Each row below is a small network's average activation on inputs in which a field has the value named, seen along a few directions.
Related values have similar rows: they may be neighbours, one step apart, or belong to one group.

Bako, 6 values:
u1: [ 49.9  -5.8 -68.8 -59.9 -12.1  53.8   7.7  29.6  17.2 -82.5   5.8  19.1
  11.4  36.9 -21.6 -35.1   0.9  12.6  30.8]
u6: [-21.5  23.5 -16.9  13.5 -31.4  25.6 -29.5   6.7   8.4 -42.8  -1.5  62.5
  55.2  97.3 -15.5  -3.2  -1.5  54.1  11.0]
u2: [  6.7 -18.1   3.9 -10.0  31.7 -38.6  31.5 -32.1 -22.9  47.8  17.5 -67.8
 -43.4 -80.7  21.5  16.5  17.5 -60.9 -16.3]
u5: [-45.8  16.8  83.1  66.8 -21.1  -8.0 -46.7  24.8  18.2  36.4 -40.8  50.9
  26.6  23.1 -12.4   5.0 -36.7  56.2  -5.0]
u3: [-28.8  22.0  74.6  71.2  10.1 -21.0   3.3  -3.2 -21.7  74.5 -15.2  -8.9
 -29.3 -39.7  31.0  34.1  -4.2 -21.9 -23.6]
u4: [ 39.5 -38.3 -75.9 -81.5  22.8 -11.8  33.8 -25.9   0.8 -33.4  34.1 -55.8
 -20.5 -36.8  -3.0 -17.3  24.1 -40.1   3.0]
Bako is arranged as a ring.
Q: List every value one step from u4, in the order listed.
A: u1, u2

Gos, 10 values:
y5: [-11.9  13.3  40.4  21.7  -8.0 -19.0   1.1 -22.2 -27.1  34.9 -41.9 -52.8
 -28.7 -34.3  33.9  31.3   7.1 -32.3  -7.0]
y8: [ 23.2   0.0 -79.7 -48.0  -0.8  31.1  17.4 -15.2  -7.6 -62.9  21.7 -10.7
  14.6  27.7   4.4  -6.7  29.9  -8.5  19.9]
y6: [-29.8   7.5  -4.8  16.5  -3.7  30.2 -40.1  13.5  24.7 -25.6 -14.7  42.8
  58.1  32.0 -15.3 -15.9  -3.8  62.9  18.5]
y9: [-25.1  12.9  67.3  64.3 -14.0  -0.4 -25.5  21.1   4.8  34.8 -27.3  37.0
   3.7  11.0   0.7  12.7 -23.0  30.1  -4.1]
y3: [ 45.7 -56.0 -46.8 -77.6 -11.1 -13.1  12.4 -22.0  11.1 -40.5  37.7 -41.7
 -14.7 -28.1 -32.2 -26.7   3.2 -17.5   6.2]
y7: [-48.9   6.7  57.4  54.7   4.7 -43.0 -14.6 -23.5  -2.0  58.2 -12.6  -3.7
  -7.7  -5.2  26.1  28.1   1.1   6.3 -41.4]
y4: [ 35.8 -10.7  12.8   3.9  35.0   8.0  40.5  26.2 -12.0  33.1  10.1 -23.4
 -50.0 -91.0   6.4   0.8  -9.3 -47.1  18.4]
y2: [-12.6  15.1 -44.8 -36.8   4.0   6.3 -12.0   7.8  16.6 -37.9 -14.2  21.6
  42.7  52.3 -12.1 -19.0  -0.3  27.9  11.0]
y1: [ 39.7 -15.0 -42.6 -42.6  23.2  -7.9  44.4 -10.9 -19.2   2.0  51.1 -32.6
 -30.4 -38.0  -5.2  -5.9  15.1 -57.7   0.5]
y10: [-16.2  26.2  41.0  44.0 -29.4   7.7 -23.6  25.2  10.8   3.9  -9.9  63.5
  12.3  73.7  -6.8   1.2 -20.1  36.1 -22.1]
Gos is arranged as a ring.
Q: What is the length, in steps, of the shortest route from y7 to y6?
A: 3
Q: List every value one step from y1, in the order listed.
A: y3, y4

Bape, 10 values:
s5: [-50.2   0.5  43.0  33.6  -9.7  -6.9 -46.8  23.8  44.0  -1.7 -51.9  51.0
  39.1  29.8  -8.3  -6.4 -33.6  81.6   2.2]
s10: [-29.4  45.3  -7.9   5.1  -5.1  29.1 -28.8  14.9  -0.4 -13.9  -8.1  39.6
  65.8  47.5 -21.7 -15.1  -4.3  32.0  19.1]
s9: [ 12.0 -13.3  18.7 -16.0  13.7  -0.1   6.7 -12.2  -3.1  19.1  -9.8 -67.3
 -31.7 -92.7  13.1  -5.6   6.4 -34.6  -8.1]
s2: [  9.1  -9.1  34.4  29.1   7.1 -40.4   9.7  -9.8 -40.3  67.3 -12.2 -29.8
 -28.5 -28.0   2.2  30.5  -0.7 -46.2  15.5]
s1: [-21.2  -1.5  51.4  73.1  25.3 -20.2  16.0  15.5  -4.5  61.3   9.6  34.1
 -24.3 -29.4  16.7  29.1 -14.9   1.9  -4.6]
s4: [ 17.5  -5.8 -79.2 -63.8   7.1  22.4  27.5  -7.3  25.8 -80.4   3.7 -12.2
 -11.8  22.5  28.7 -13.3  21.8   5.0 -13.7]
s3: [  3.2 -10.7 -44.4 -21.7 -13.2   8.9 -14.4  -3.4  11.6 -40.3  31.0  38.2
  40.9  64.6 -30.4 -17.4   5.5  31.7   9.1]
s7: [-28.2  38.1  62.0  78.2 -35.1  15.4  -9.0  -4.9 -18.8  16.9 -18.0  23.6
 -12.7  31.6  36.3  39.3   0.9  10.4 -22.2]
s8: [ 18.4 -30.7 -43.0 -51.4  13.4 -23.0  26.1 -36.6  -7.8 -11.3  27.4 -56.5
 -20.1 -41.7   4.6  -0.2  20.8 -36.6  -2.7]
s6: [ 68.7 -12.6 -34.9 -66.3  -3.4  14.8  13.1  20.0  -6.4 -16.9  28.3 -20.6
 -16.8  -4.3 -41.2 -40.9  -1.7 -45.1   5.4]
Bape is arranged as a ring.
Q: A walk along Bape starts at s4 and steps to its neighbour s3. Put s5, s2, s7, s6 in the order it reaches them.
A: s5, s7, s2, s6
Q: What is the length, in steps, of the shortest route from s1 to s9?
A: 2

Fetuf, 16 values:
c14: [-25.5   4.5   0.8  29.2 -10.2   2.9  -4.8  -5.4  -4.7   0.1  -0.7  38.3
  20.6  48.9   2.4  26.9  -0.1  28.2   7.4]
c7: [-31.1  16.5  64.3  72.4  -5.8  10.2 -13.0  17.9  -4.7  34.9 -19.8  14.9
 -20.2  -7.4  31.3   9.0  -5.7  10.6  -9.0]
c8: [-35.3  15.2  56.8  42.0 -15.2 -21.9 -16.3  12.3   2.7  24.0 -28.5  14.6
  -4.1  22.4  27.8  11.0 -11.4  12.0 -17.7]
c5: [-27.4   0.0  81.4  46.7 -28.5 -49.8 -32.4 -10.9 -13.2  56.7 -20.9   8.5
   0.8 -15.1  -4.6   5.1 -24.5  17.0  -9.5]
c9: [ 45.5 -40.5 -21.8 -28.3  15.4 -15.5  30.1 -11.3   2.6  12.2  32.6 -28.5
 -36.4 -43.4  13.3   4.4  16.9 -40.9 -12.5]
c12: [  9.0   1.0 -22.6 -17.0   2.2  18.5 -10.9  -2.5  25.1 -43.9  -9.3   9.1
  16.6  13.7 -17.9  -8.5   3.4  22.4 -11.1]
c11: [ 27.5 -10.7 -16.7 -34.2   9.7 -11.0  21.9 -27.7 -20.4  20.3  28.9 -76.2
 -13.0 -51.7   7.8  18.2  22.5 -65.7  -5.8]
c10: [ 26.0   7.2 -36.6 -36.5 -14.3  12.5   4.4  -2.2   8.7 -29.6  -5.7  -0.2
   0.2  16.6 -11.4 -18.3  -5.4   4.1  12.4]
c2: [-29.4  25.6  49.4  48.7   4.6   2.7 -19.1  17.5  -4.2  28.4 -22.3  19.9
  13.2  30.5 -29.9  20.3 -16.8   3.1  -6.6]
c6: [ 34.1 -23.1 -39.8 -45.3  23.1   0.5  31.0   3.8 -17.3  11.7  18.2 -24.0
 -10.6 -47.3   3.4  -5.4   9.0 -36.4  32.1]
c4: [-24.2   4.2  45.5  30.3 -23.7   0.9 -10.2  14.9  15.9   2.7   1.7  42.6
   7.2  27.0  -0.1   8.7 -19.8  27.0 -13.7]
c16: [ 49.3 -25.7 -28.7 -21.3  10.9  10.2   4.0  17.4  10.8 -35.7  17.1 -27.0
 -21.3  -7.4 -15.4 -26.7  11.3 -26.3   5.5]
c3: [ 22.0  -6.6 -46.0 -38.7  14.1 -13.3  35.4 -13.6   1.3 -15.4  13.2 -26.5
 -31.3 -26.2   4.0 -13.9   1.1 -25.9  14.2]
c1: [-20.2   5.1 -29.0  -7.3  12.2   5.1  -8.7   1.0  20.0 -21.4  -0.7  25.2
  39.6  22.4   3.3  -0.3   2.6  37.1   3.5]
c15: [-20.6  24.0 -16.5  21.2  10.0  30.7 -22.8  -3.1 -15.3 -18.4  -4.6  18.8
  34.4  22.0   0.7  -3.3  18.8  33.5  -5.3]
c13: [  0.1   3.2 -40.6 -62.0  -4.5  17.3  11.4  -8.2  -7.4 -26.6   0.6  -9.5
   4.4  -5.1 -14.5 -27.2  -1.9   0.2  16.1]
Fetuf is arranged as a line.
Q: A walk along Fetuf starts at c5 and steps to its neighbour c7. Put c10, c2, c16, c3 in the order it reaches them.
A: c2, c10, c16, c3
Q: What is the length, in steps, of the shortest route from c9 to c1?
A: 7
Q: List every value one step from c14, in the order listed.
A: c4, c15
